Each row below holds a small network's activations on one input, seen along a few directions.
Each table varies a few parts of the input and shows all the possible inputs, shuffled.
A made-up example of a description, with smaller parts first: one of 8 places around a ring, together with either a single point or one of 9 places along a line or (one of 3 separate values, together with one of 6 places along a line).
Shared parts are said once, and a part with two or three values counts as separate values.
(in the rows, 128 means zero)

Other details of the inputs shift rows strongly along two fixed directions, in all tables alike. That doesn't count.

Rows:
row 1: [163 159 114 177 127 145 162 131  79 101 160 113  96 155]
row 2: [118 112 127 185 135 132 132 176 148 175 130 160 143 121]
row 3: [ 90 113 141  70 134 126  88 132 183 174  87 144 167  90]
row 4: [100 122 156  96 138 122 134 149 164 132 116 124 145  90]
row 5: [133 159 151  17 147 109 107  78 122 120 107 113 120 130]
row 6: [107 124 157  25 136 120  97 116 172 166  96 126 163  73]
row 7: [160 156 114 171 139 138 153 131  81 100 161 120  96 173]
row 8: [149 162 119  90 133 134 122  85  93  93 132  98 104 165]
row 9: [ 81 112 141  80 120 126  93 137 178 134  90 112 154  84]
row 10: [153 141 156  63 127 114 142  78  90 114 135 110 126 130]
row 11: [148 149 120 100 125 110 117  71  80  90 121 104 110 165]
row 12: [105 127 141  70 114 138  97 126 173 145 109 122 156  87]
row 13: [151 119 115 175 140 123 170 127 109 109 157 143  91 152]
row 14: [121 122 115 156 127 129 118 136 123 108 124 117 127 145]
row 15: [110  90 102 219 137 142 143 206 178 164 142 181 119 114]
row 16: [134 136 133  63 118 132 108  92 124 137 113 115 142 116]
row 17: [158 146 128 150 116 140 145 126 105 123 156 117 116 136]
row 18: [159 146 105  89 131 135 130  68  98  94 133 118  84 157]
row 19: [157 131 110 185 113 128 137 102  64 110 142 123 111 174]
row 20: [142 122 135 190 117 129 163 155 116 126 162 132 127 130]
row 21: [106  99 117  97 129 121 104 113 163 124 104 132 121 110]
row 22: [106  92 136 218 135 123 149 198 155 172 136 174 155 114]
row 23: [113 123 109 192 118 152 132 180 150 139 130 135 136 119]
row 24: [128 133 139 138 145 120 150 139 120 110 142 124 122 141]
row 25: [ 89  99 141 178 142 113 135 200 179 162 122 173 157 105]
row 26: [137 117 118 149 106 128 122 115 104 128 129 118 137 133]
row 27: [110 116 136 100 106 127 102 117 150 127 113 112 150  99]
row 28: [155 157 110 139 128 129 130 101  84 106 136 125 107 172]
Description of these inputs: one of 4 places along a line, together with either a single point or one of 6 places around a ring.
- The inputs of row 9 and row 1 match in every part but the place on the line of 4. If row 27 is changed in the same way as row 9 into row 1, which row does it become? => row 17
- List by row number the other rows that have the place on the line of 4 in common with row 25. => row 4, row 10, row 13, row 20, row 22, row 24

Rows:
row 29: [ 92 127 135  83 147 119 101 124 144 130  83 127 133 127]
row 30: [118 124  97 178 135 137 123 147 120 147 116 144 114 146]
row 31: [155 139 136 111 117 123 133  69  70  87 140  86 125 165]
row 32: [122 136 125 177 129 152 135 182 173 157 143 157 135 107]
row 33: [111 115 152  72 159 106 123 130 160 119 128 126 125 107]
row 34: [149 134 114 166 134 123 155  90  64  84 134 118  90 182]
row 35: [105 133 162  79 135 111 122 132 168 118 128 120 131  93]
row 36: [143 149 139 133 127 123 151 135 131 109 146 121 112 132]
row 37: [129 122 122 215 118 152 168 195 123 153 153 150 138 118]
row 38: [105 112 150 144 127 128 144 182 161 157 119 135 154  83]
row 39: [130 120 122 115 104 148 116 125 129 139 118 119 129  99]
row 40: [176 155 136 114 123 131 154  84  61 113 162 108 119 169]
row 41: [156 155 117 168 113 135 152 102  86  65 156 100  93 170]
row 42: [155 163 117 161 114 146 146 115  54  84 140  90 107 166]
row 43: [118 124 105 172 143 138 124 168 135 113 132 129 120 152]
row 44: [126  97 138 228 124 121 152 186 124 148 162 144 148 130]
row 45: [100 133 125  99 118 144 101 144 150 151 101 111 150  90]
row 46: [126 116 109 180 104 138 141 142 147 113 144 133 116 123]
row 47: [142 132 130  84 107 132 138  73  95  99 124  93 116 116]
row 48: [127 121 122 167 144 130 157 152 121 150 134 162 117 143]
row 49: [122 106 116  89 135 124 121 104 151 112 124 123 116 119]
row 50: [163 154 145  76 132 136 127  79  93 136 139 111 134 139]
row 51: [124 103 104 126 131 140 110 142 162 139 126 141 117 117]
row 52: [113 107 131  88 113 105 103  95 152 133 105 138 149 107]
row 53: [143 152 105  74 144 135 108  90 111 105 127 101 101 151]
row 54: [118 144 157  44 136 142 117 117 150 157 105 119 151  77]
row 55: [171 134  96 160 121 137 142  85  63 109 138 131  75 176]
row 56: [147 121 107 153 104 126 110 115 116 136 128 148 126 139]
row 57: [129 131 134 134 127 116 131 140 134 150 132 160 147 130]
row 58: [110 125 165  85 132 116 133 131 135 128 122 111 141  86]
row 59: [134 113 124 226 123 112 152 183 131 151 144 169 142 138]
row 60: [103 136 137  88 127 110  87 122 144 128  93 129 157 126]
row 61: [140 135 122 152 150 137 146 130 114 151 129 157 113 142]
row 62: [106 111 131 144 121 110 112 132 145 126 111 141 155 125]
row 63: [126  82 107 233 101 137 143 166 131 148 150 143 147 130]
row 64: [119 128 136  61 156 127 127 129 162 137 128 136 129 115]
row 65: [156 145 123 165 111 140 159 101  59  77 146  91 106 157]
row 66: [129 133 100 182 115 128 109 146 120 144 126 145 138 146]
row 67: [123  91 114 181 103 144 111 164 149 168 133 144 152 114]
row 68: [138 130 145 141 130  97 135 120 107 119 141 139 130 137]
row 69: [119 148 145  76 130 132 130 131 163 131 131 130 131 107]
row 70: [131 170 132  81 124 132 113  98 115  82 122  90 112 147]
row 71: [110 100 151 145 129 118 131 172 163 168 127 139 168 103]
row 72: [121 126 148  45 158 110 125 117 161 124 118 120 125 111]
row 73: [132 135 133 132 133 125 118 136 144 164 124 162 151 119]
row 74: [113 130 133  48 112 135  88 106 180 132 105 119 128  88]
row 75: [152 141 118 102 142 125 138  79  90  67 142  97  94 169]
row 76: [120 102 115 135 128 121 135 106 125 127 114 140 111 130]
row 77: [154 142 137 113 147 109 159  93  84 111 129 125  94 158]
row 78: [125 134 132 129 121 131 111 127 109 121 124 105 148 148]
row 79: [100  96 139 181 149 110 146 175 147 151 126 162 127 116]
row 80: [116 129 128  90 121 133  90 118 138 152 112 108 156 118]
row 81: [101 143 120  99 121 140  93 142 175 138 110 119 136 103]
row 82: [120 127 131  86 160 138 118 142 174 154 123 146 134 105]
- The inputs of row 54 and row 73 match in every part but one. If row 47 is changed in the same way as row 54 into row 73, which row does it become? => row 52
- The inputs of row 59 and row 72 match in every part but one. If row 68 is changed in the same way as row 59 into row 72, which row does it become? => row 33
- What do these inputs look like to the network? => one of 6 places around a ring, together with either one of 4 places along a line or one of 5 places around a ring
- List by row number the other rows that have the place on the ring of 6 in common with row 67. => row 31, row 40, row 44, row 50, row 63, row 71, row 78, row 80
- Start at row 79 and move only the place on the line of 4, one step at a time. The first step leads to row 77. Which rows follow, in order? => row 48, row 61
- Start at row 41 and move only the place on the ring of 5, one step at a time. The first step leads to row 70. Which rows follow, in order? => row 81, row 74, row 46

Rows:
row 83: [146 139 124 156 137 130 158 125  96 108 145 125 103 151]
row 84: [157 154 148  80 131 110 140  76  83  99 139 106 113 148]
row 85: [110 123 147  72 126 126 108 127 162 159 106 133 155  89]
row 86: [147 136 125 154 138 124 152 124  93 114 142 129 105 154]
row 87: [117 106 108 207 132 136 137 185 159 156 137 169 127 125]
row 88: [157 149 125 157 120 132 144 120  79 119 147 119 120 154]
row 89: [130 107  92 230 118 138 135 166 120 134 141 151 124 155]
row 90: [140 128  95 215 114 141 143 148 103 109 145 133 109 161]
row 91: [111 130 137  83 118 129 104 109 141 126 106 110 144 109]
row 92: [119 123 139 112 127 128 118 137 142 155 119 134 155 112]
row 93: [129 119 102 190 119 132 127 147 118 122 132 137 120 149]
row 94: [106 128 153  37 147 121 116 113 163 128 107 113 132  94]
row 95: [100 112 121 173 137 134 127 184 175 149 124 157 137 114]
row 96: [153 146 121 129 113 129 126  88  77 103 133 103 114 156]
row 97: [102 125 137  73 143 127 107 136 179 134 112 127 134 100]
row 98: [135 144 136 124 122 134 134 125 114 126 132 118 134 127]
row 99: [156 158 148  80 130 117 145  77  88  93 140 102 112 145]
row 100: [106 126 146  87 126 134 112 146 166 148 115 121 155  89]
row 101: [149 139 131 102 139 123 145  94  99 114 135 124 103 140]
row 102: [158 135 131 155 129 121 154 114  88 115 154 129 118 156]
row 103: [154 146 136  77 144 118 141  74  86 105 132 112 104 154]
row 104: [106 109 128 121 116 131 105 137 159 152 109 135 150  99]
row 105: [141 139 126  95 143 122 124  97 115 117 128 127 112 149]
row 106: [108 117 149 106 132 123 128 151 167 139 127 129 147  95]
row 107: [ 99 113 121 109 124 133 103 143 171 131 109 125 139 104]
row 108: [121 102 126 208 123 129 149 185 151 157 146 164 142 115]
row 109: [155 152 120 124 138 123 136  97  89 101 140 121  97 165]
row 110: [113 107 108 156 119 133 115 147 152 142 118 146 132 120]
row 111: [113 107 120 160 116 133 114 148 141 149 120 137 150 121]
row 112: [101 121 141  66 119 131  95 119 164 134 102 107 150  91]
- What do these inputs look like to the network? => one of 5 places along a line, together with one of 6 places around a ring
- Start at row 98 and move only the place on the ring of 6, one step at a time. The first step leads to row 91. Which rows follow, in order? => row 90, row 95, row 83, row 99

Rows:
row 113: [118 123 113 127 124 134 113 132 153 125 123 130 123 124]
row 114: [148 140 117 128 113 141 132 106  96 112 134 108 112 139]
row 115: [150 139 121 114 118 128 125  88  86 116 127 112 117 145]
row 116: [ 93 107 141 155 127 128 116 188 179 166 120 147 169  96]
row 117: [152 154 113 134 116 137 120 100  89 104 135 111 117 160]
row 118: [145 123 110 215 141 139 160 172 117 153 154 167 115 149]
row 119: [155 131 123 149 131 119 147 110  95 109 149 129 108 158]
row 120: [108 106 130 121 136 120 123 132 146 138 113 139 135 116]
row 121: [121 119 119 197 121 139 138 169 122 139 135 135 140 133]
row 122: [ 96 111 125 163 122 137 111 174 159 156 111 140 156 105]
row 123: [108 115 126 103 118 127  94 128 163 153 105 137 154 106]
row 124: [115 117 147  89 127 118 112 124 152 150 115 133 153 103]
row 125: [109 122 140  61 137 124 116 109 152 122 107 114 130 104]
row 126: [139 132 124  96 129 119 123  85 103 110 120 116 109 144]
row 127: [149 138 110 119 124 124 122  88  99 104 132 124 105 160]
row 128: [123 118  96 229 122 138 131 178 134 130 142 149 124 152]
row 129: [100 114 133 127 138 125 121 151 153 135 112 132 141 115]
row 130: [133 129 132 192 123 131 150 166 118 135 146 139 138 133]
row 131: [120 110 105 205 123 143 139 169 137 131 137 142 118 130]
row 132: [153 137 127 180 116 136 160 140 101 120 159 127 118 139]
row 133: [123 125 141  78 126 121 116  99 125 136 110 117 140 115]
row 134: [156 143 126 122 129 126 146 101  98  96 151 112 100 151]
row 135: [104 124 132  99 135 123 109 129 148 128 105 123 134 117]
row 136: [ 98 111 133 127 147 138 126 185 193 174 118 160 144  88]
row 137: [159 145 129 135 130 125 159 106  92  95 155 116  98 150]
row 138: [130 145 147  58 141 112 118  91 123 105 122 108 124 132]
row 139: [116 131 145  53 126 130 113  99 140 129 108 106 138 101]
row 140: [153 154 122 149 147 135 151 132  96 123 148 134 106 158]
row 141: [156 142 139 124 123 120 147  99  90 119 143 122 121 143]
row 142: [115 124 145  81 125 127 114 129 159 140 120 121 147  95]
row 143: [152 143 107 142 109 143 125 109 105 112 140 114 115 146]
row 144: [ 93 116 155  93 143 112 118 153 179 145 108 138 153  95]
row 145: [134 136 152  58 140 106 130  83 122 114 121 121 122 125]
- What do these inputs look like to the network? => one of 3 separate values, together with either a single point or (one of 2 separate values, together with one of 5 places along a line)
- Start at row 127 and move only the place on the line of 5, one step at a time. The first step leads to row 126. Which rows follow, in order? => row 120, row 119, row 145
- Which other rows does row 117 become when the choice among 3 separate values takes its other values? List them by row number. => row 123, row 143
- Which other rows does row 124 become when the choice among 2 separate values takes its other values? List them by row number. => row 119
